Each row below holds a small network's activations on one input, seen along a few directions.
In each table, some parts of the input vary, and every possible input appears once, in random order.
Descriptions start from the smaller parts, as in this example, which fits no table here: values(3) and (point or line(9) or (line(4) and ring(8))).
Shared parts are said once, and a part with two or three values counts as separate values.
In the rows, 128 means zero.

Other details of the inputs vary at random and push rows far along two fixed directions, the same in every table; ignore that.

A family of inputs:
r1: [117 126 131 130 128 135 128 126 119 130 124 141 127]
r2: [120 121 126 117 130 126 119 128 121 137 128 127 125]
r3: [116 124 130 127 125 131 125 126 117 132 124 141 130]
r4: [126 131 124 132 138 137 130 126 124 126 124 125 117]
r5: [118 132 119 129 123 136 128 148 127 117 110 131 128]
r6: [124 122 130 131 135 136 130 122 124 125 125 125 115]
r7: [123 137 124 131 127 132 129 133 121 128 138 123 124]
r8: [120 135 122 132 130 132 130 130 122 127 136 125 128]
r9: [117 125 126 130 121 134 129 126 120 128 127 136 126]
r10: [148 112 128 126 128 126 124 123 117 124 122 126 134]
r11: [127 121 132 127 140 134 126 127 122 130 125 131 114]
r12: [129 147 144 123 132 105 138 112 185 138 131 128 138]
r13: [127 125 132 128 133 137 129 126 125 125 128 126 112]
r14: [122 131 119 129 130 125 122 131 124 134 138 121 126]
r15: [119 128 121 120 123 128 123 131 124 132 136 124 127]
r16: [123 131 127 129 139 133 129 132 123 132 131 130 121]
r17: [124 134 121 130 137 131 127 128 124 132 132 122 123]
r18: [121 132 124 133 132 135 133 129 121 125 131 126 125]
r19: [127 132 125 134 132 137 132 131 123 125 128 125 116]
r20: [122 119 128 118 133 128 123 126 121 133 125 131 119]
r21: [124 131 127 134 132 137 133 127 121 123 126 124 120]
r22: [125 131 129 129 138 135 130 131 123 129 127 130 117]
r23: [230 106 144 150 112 106 129 137 113 108 130 121 184]
r24: [121 134 121 129 130 129 126 130 121 128 139 125 131]
r25: [ 91 157 152 121 123 114 154 102 212 139 122 146 121]
r26: [123 132 126 126 138 126 120 133 121 137 138 124 126]
r27: [119 133 120 128 123 133 125 142 126 122 110 130 124]
r28: [123 122 128 120 126 132 127 125 122 126 129 127 117]
r29: [146 130 132 135 125 128 133 132 124 122 132 125 135]
r30: [234  97 139 149 102 110 123 156 101  95 106 129 187]
r31: [120 120 126 123 128 131 128 121 122 126 127 127 120]
r32: [126 135 129 132 130 137 132 130 123 123 129 124 117]
r33: [114 124 127 130 123 134 129 121 119 125 126 134 127]
r34: [138 131 146 132 122 119 140 111 162 127 117 140 144]
r35: [120 125 125 120 132 124 117 130 122 139 132 126 128]
r36: [121 124 124 118 122 129 124 128 123 130 132 124 123]
r37: [123 137 122 127 128 129 125 133 123 130 141 122 127]
r38: [121 127 119 123 126 127 122 131 124 135 136 124 126]
r39: [120 132 120 126 127 127 123 132 123 132 138 121 127]
r40: [127 122 127 130 139 136 127 123 124 128 123 126 114]
r41: [119 134 121 127 119 135 126 151 126 118 113 133 126]
r42: [121 128 125 125 136 123 118 130 122 138 134 123 127]
r43: [172 120 128 138 123 119 123 137 111 122 138 120 152]
r44: [117 126 121 123 126 128 125 128 123 130 135 127 130]
r45: [119 130 120 128 129 127 125 128 122 129 137 125 131]
r46: [116 125 125 130 126 133 127 122 120 129 122 136 128]
r47: [125 132 122 131 138 134 130 127 125 129 128 125 121]
r48: [117 131 124 125 121 129 123 147 125 125 110 137 124]
r49: [124 121 124 122 127 131 127 126 123 129 128 127 117]
r50: [124 132 126 129 138 130 125 133 121 134 135 126 125]
r51: [152 153 172 122 122  73 153  93 250 139 123 134 164]
r52: [125 134 122 133 132 134 132 133 124 128 133 125 120]
r53: [148 114 125 125 125 123 120 126 115 128 125 122 139]
r54: [122 126 119 122 131 126 119 127 122 135 131 122 128]
r55: [120 129 130 130 123 140 130 125 120 123 127 135 123]
r56: [156 124 148 132 127 117 139 118 160 124 123 130 134]
r57: [121 123 121 121 124 128 123 129 123 132 131 125 122]
r58: [114 135 139 129 124 127 140 112 154 127 123 136 128]
r59: [118 121 123 122 124 129 126 125 121 129 130 126 126]
r60: [116 127 129 127 120 135 128 125 119 125 128 135 126]
Description of these inputs: values(5) and (point or ring(11)).
Question: The inputs of r21 and r32 match in every part but the values(5) part. If r24 is changed in the same way as r21 into r32, which row does it become?
Answer: r37
Question: The inputs of r28 and r49 match in every part but the values(5) part. If r41 is changed in the same way as r28 into r49, which row does it become?
Answer: r30
Question: Change only the values(5) part in r11. List by row number the other rows that result.
Answer: r6, r13, r40, r56
Question: Change only the ring(11) part in r11. List by row number the other rows that result.
Answer: r1, r2, r3, r16, r20, r22, r26, r35, r42, r50
Question: Change only the values(5) part in r36. List by row number the other rows that result.
Answer: r2, r53, r57, r59

A family of inputs:
r61: [ 54 151 139 105 122 122 145 105 205 139 106 142  98]
r62: [ 99 107 110 130 107 173 124 151  65 101  96 146  99]
r63: [ 84 187 144 143 157 138 166 120 207 131 124 132  86]
r64: [139  96 107 119 131 146 106 141  68 126 130 112 106]
r65: [ 41 155  76 133 135 175 118 167  75 126 133 124  81]
r66: [ 77 151 161 130 149 148 170  92 203 125  97 152  73]
r67: [ 49 159 135 106 118 115 139 117 200 146 108 157 119]
r68: [146 100 103 117 133 124  91 154  67 140 138 110 133]
r69: [142  89 112 138 106 161 118 146  51  99 102 139 127]
r70: [ 43 126  89 114 159 158 101 114  65 166 169 118  77]
r71: [173 123 103 133 135 122 108 159  88 126 151  93 138]
r72: [ 49 165 140 108 111 121 142 127 201 137  99 163 114]
r73: [104 142  94 143 116 165 119 177  69 106 119 129 112]
r74: [201 137 155 145 128  93 143 105 167 129 163 113 175]
r75: [171 122 163 113 131  71 127  92 190 153 154 124 176]
r76: [199 108 158 152 136 126 137 129 119 111 103 141 152]
r77: [160 110 153 119 132 107 134  91 151 136 145 121 142]
r78: [146  91 117 136 137 154 119 105  51 128 150 118 116]
r79: [186 105 133 128 105  99 111 139 121 121 112 132 187]
r80: [244 118 142 150 104  91 129 150 132 100 123 114 207]
r81: [180 146 155 128 136  80 140 105 197 141 166 108 168]
Question: What is each input in this table made of?
Answer: values(3) and (point or line(6))
Question: The inputs of r65 and r69 match in every part but the values(3) part. If r80 is changed in the same way as r65 into r69, which row does it become?
Answer: r61
Question: Change only the values(3) part in r74. List by row number the other rows that result.
Answer: r70, r78
Question: Which other rows agree with r75 in the values(3) part? List them by row number.
Answer: r67, r68, r70, r72, r76, r79
